A small network was shown many inputs. Here are its activations along a few directions, one row for each input.
In each table, some parts of the input vary, and every possible input appears once, in random order.
A made-up example of a description, with smaller parts first: values(3) and (point or ring(9) or (line(4) and ring(8))).
Shared parts are said once, and a part with two or three values counts as separate values.

Rows:
x1: -2; 37; -64; 19; -16; 7; -27; -68; 75; -32; -22; 14; -55; -4
x2: 81; 20; -20; -5; 40; 20; 18; 33; -22; 32; 75; -1; 65; -45
x3: -19; -14; 46; 22; -22; 6; 11; -59; 54; 31; -14; 9; -94; 36
x4: 54; 37; -55; -22; 5; -43; 8; 30; -38; 20; 41; 13; 46; -21
x5: -21; -14; -3; -29; -4; 1; -36; -2; -59; -54; -13; 1; 46; -9
x6: 3; -2; -32; 82; 27; 10; 22; 45; 43; -5; -7; -7; 22; -5
x7: -28; 16; 50; 7; 35; 10; 5; -90; 28; 3; 5; -39; -77; 42
x8: -14; -30; 7; 43; 1; 15; 22; 42; 53; 15; -17; -17; -18; -29
x9: 16; 2; -1; -81; 20; 5; -39; -31; -52; -6; 31; 19; 55; -39
x10: 22; 20; -61; -13; -16; -1; -1; 4; -42; -42; -11; 16; 51; -13
x11: -22; 12; -75; 21; -11; 0; -25; -7; 25; -27; -47; 25; 16; 0
x12: -46; -12; 34; 8; 37; -2; 7; -27; -21; 7; -25; -25; -5; 46
x13: -8; -7; 36; 12; -57; 4; -3; -16; 106; 21; -36; 22; -98; 9
x14: 54; 42; -57; -65; 9; -1; -20; -21; -39; 12; 34; 32; 53; -49
x15: -41; -40; 30; 22; -15; -8; -2; 7; 0; 41; -43; 22; -31; 32
x16: -22; 21; -64; 68; -23; -44; 1; 42; 29; -15; -36; 3; 14; 27
x17: -29; -33; 27; 14; -40; -13; 2; 41; 54; 28; -65; 40; -28; 2
x18: -13; 13; 49; -23; 31; -18; 8; -7; -88; 2; 3; -30; 11; 12
x19: -48; 3; 28; -17; 7; -9; -8; 22; -76; -46; -1; -26; 34; 26
x20: 16; 28; -54; 33; -24; -48; 11; 59; -42; -27; -2; -7; 38; 9
x21: 55; -23; 33; -76; -20; -2; 20; 29; -10; 54; 17; 45; 21; -31
x22: 21; -39; 29; -24; -44; -7; 22; 56; -15; 9; -29; 30; 8; -3
x23: 1; -30; 39; -13; -19; -14; 8; 24; -70; 28; -10; 14; -4; 14
x24: 33; 24; 50; -74; 44; 1; 10; -39; -75; 45; 52; -12; 36; -4
x25: 37; 12; -22; 47; 25; 2; 17; 66; -31; -12; 26; -17; 39; -29
x26: 69; -13; 12; -47; 8; 31; 15; 34; -12; 47; 68; -15; 28; -59
x27: -40; -10; -10; 1; -4; 24; -56; -79; 54; -50; -17; -6; -48; 10
x28: -71; 9; 30; 13; 20; 9; -22; -59; 32; -39; -4; -30; -62; 37
x29: -90; -9; 26; 19; 21; -4; -1; -4; -10; -37; -33; -13; 22; 40
x30: 31; -27; 10; 6; -6; 18; 26; 61; -18; 1; 19; -28; 11; -39
x31: 41; -16; 45; -64; 1; -2; 18; -9; -59; 71; 38; 33; 21; -10
x32: 16; -11; 14; 39; -24; 44; 24; -20; 111; 3; 17; -38; -77; -8
x33: 30; 14; -31; 76; 9; 32; 12; -12; 96; -12; 23; -26; -51; 11
x34: 8; 33; -59; 64; -34; -27; 9; -22; 83; -25; -10; -9; -48; 39
x35: -9; 13; 27; -71; 35; -5; -9; -7; -67; 1; 42; -5; 39; -4
x36: -63; -27; -14; 6; 2; 9; -48; -20; 6; -43; -46; 10; 23; 7
Changing only one part turns x6 into x33. The same change can be made to x11. Which row results?
Answer: x1
What is each input in this table made of?
Answer: line(4) and ring(9)
Change only the ring(9) part in x31. List by row number the other rows that result.
Answer: x2, x4, x9, x14, x21, x24, x26, x35

Rows:
x37: 17; 6; -37; 35; -35; -8; 11; 4; 64; 9; -9; 13; -30; 11
x38: -21; -5; 42; -28; -5; 1; -15; -51; 7; 15; -4; 9; -43; 33
x39: -46; 4; 29; -13; 16; -7; -19; -54; 2; -2; -29; 12; -21; 30
x40: -11; 13; -51; 47; -13; -15; -1; 3; 56; -5; -32; 13; -12; 10
x41: 15; -25; 1; -52; 13; 21; -6; 37; -13; 45; 23; 12; 51; -46
x42: -62; -19; 36; 11; 25; 14; -12; -40; -9; -28; -18; -22; -13; 21
x43: 63; 15; -45; -14; 17; 19; -9; -16; -41; 9; 37; 2; 22; -46
x44: 29; -1; -3; 46; -25; 6; 24; 29; 70; -12; 1; -5; -34; -14
x45: 12; 27; -22; -49; -5; -20; -20; 22; -43; -46; 26; 4; 59; -14
x46: 27; 27; 6; -10; 30; -23; 36; 30; -57; 36; 45; -25; 42; 10
x47: -16; -14; 64; -21; -1; 18; 0; -29; 11; 0; 6; -19; -51; 9
x48: -21; -3; -39; 72; 2; 12; -3; 24; 43; -34; -24; -16; -5; 3
x49: 12; -24; 19; -23; -19; -18; 13; 41; -90; 14; -20; 23; 35; -9
What is each input in this table made of?
Answer: values(5) or (values(2) and line(4))
Which other rows belong to the same alternative as x48? List them by row number.
Answer: x37, x38, x39, x40, x42, x44, x47

Rows:
x50: -1; -9; 12; -3; -15; 0; 1; -7; 11; 22; -6; 12; -28; 0
x51: 24; 5; -14; 11; 0; 19; 2; -6; 30; 6; 14; -13; -12; -14
x52: -1; -6; -17; 32; -4; -8; 17; 30; 4; -11; -8; -5; 7; 3
x53: -1; -12; 35; 1; 3; 0; 11; -11; 10; 16; 4; -10; -28; 8
x54: 55; 31; -10; -70; 20; -9; -2; 11; -107; 11; 59; 1; 71; -30
x55: 1; 2; -5; -8; -3; 5; -11; -27; 15; 9; 2; 9; -21; -5
x56: -4; 6; 0; -5; 15; 4; -4; -23; 18; 9; 5; 1; -9; 15
x57: 35; -18; 24; -65; 22; -2; 3; 58; -96; 39; 32; 18; 81; -43
x58: 7; 19; -32; 15; -1; -4; -4; 11; 22; -9; 2; 1; 8; -12
x59: -13; -1; 9; -16; 5; 11; -7; -26; 8; -18; -9; 0; -13; 0
x60: 20; 3; -25; 9; -14; 8; -5; -4; 27; -7; 7; 8; 4; -10
x61: -24; -10; 6; 0; -10; -14; 4; 1; -4; -8; -24; 0; 3; 14
x62: -13; -10; 26; -9; -10; 4; 6; -7; 3; -5; -16; 1; -21; 7
x63: -34; -9; 29; 1; -3; -1; -7; -2; -11; -9; -10; -9; -13; 21
x64: -33; 2; 11; -5; 10; 4; -20; -22; -8; -22; -1; -11; -7; 15
x65: 5; 9; -15; 21; -13; -8; 8; 31; 18; 3; -7; 4; 2; -7
x66: 2; 3; -36; 25; 9; -3; 4; 8; 8; -23; 0; -9; 15; -2
x67: 20; -10; -8; 11; -25; 1; 7; 17; 25; 4; -1; 11; -4; -3
x68: -24; 3; -11; -3; 1; -7; -9; -19; -1; -20; -15; -2; 10; 7
x69: -16; -1; -2; 21; -2; -13; -1; 13; -13; -8; -27; 7; 3; 16
x70: -6; -5; 17; 1; 3; -1; 9; -3; 13; 22; -3; 4; -16; 19
x71: -2; 3; 20; 0; 15; 8; -3; -32; 13; 4; 13; -11; -20; 0
x72: 23; -6; 4; 14; -10; 10; 15; 17; 27; 16; 6; -8; -22; -8
x73: -17; 11; -19; 19; 9; -5; -14; -7; -11; -20; -17; 4; 10; 8
Changing only one part turns x51 into x72. The same change can be made to x71. Which row results?
Answer: x53
What is each input in this table made of?
Answer: values(2) and (point or ring(11))
Change only the values(2) part in x65. List by row number the other rows that result.
Answer: x58
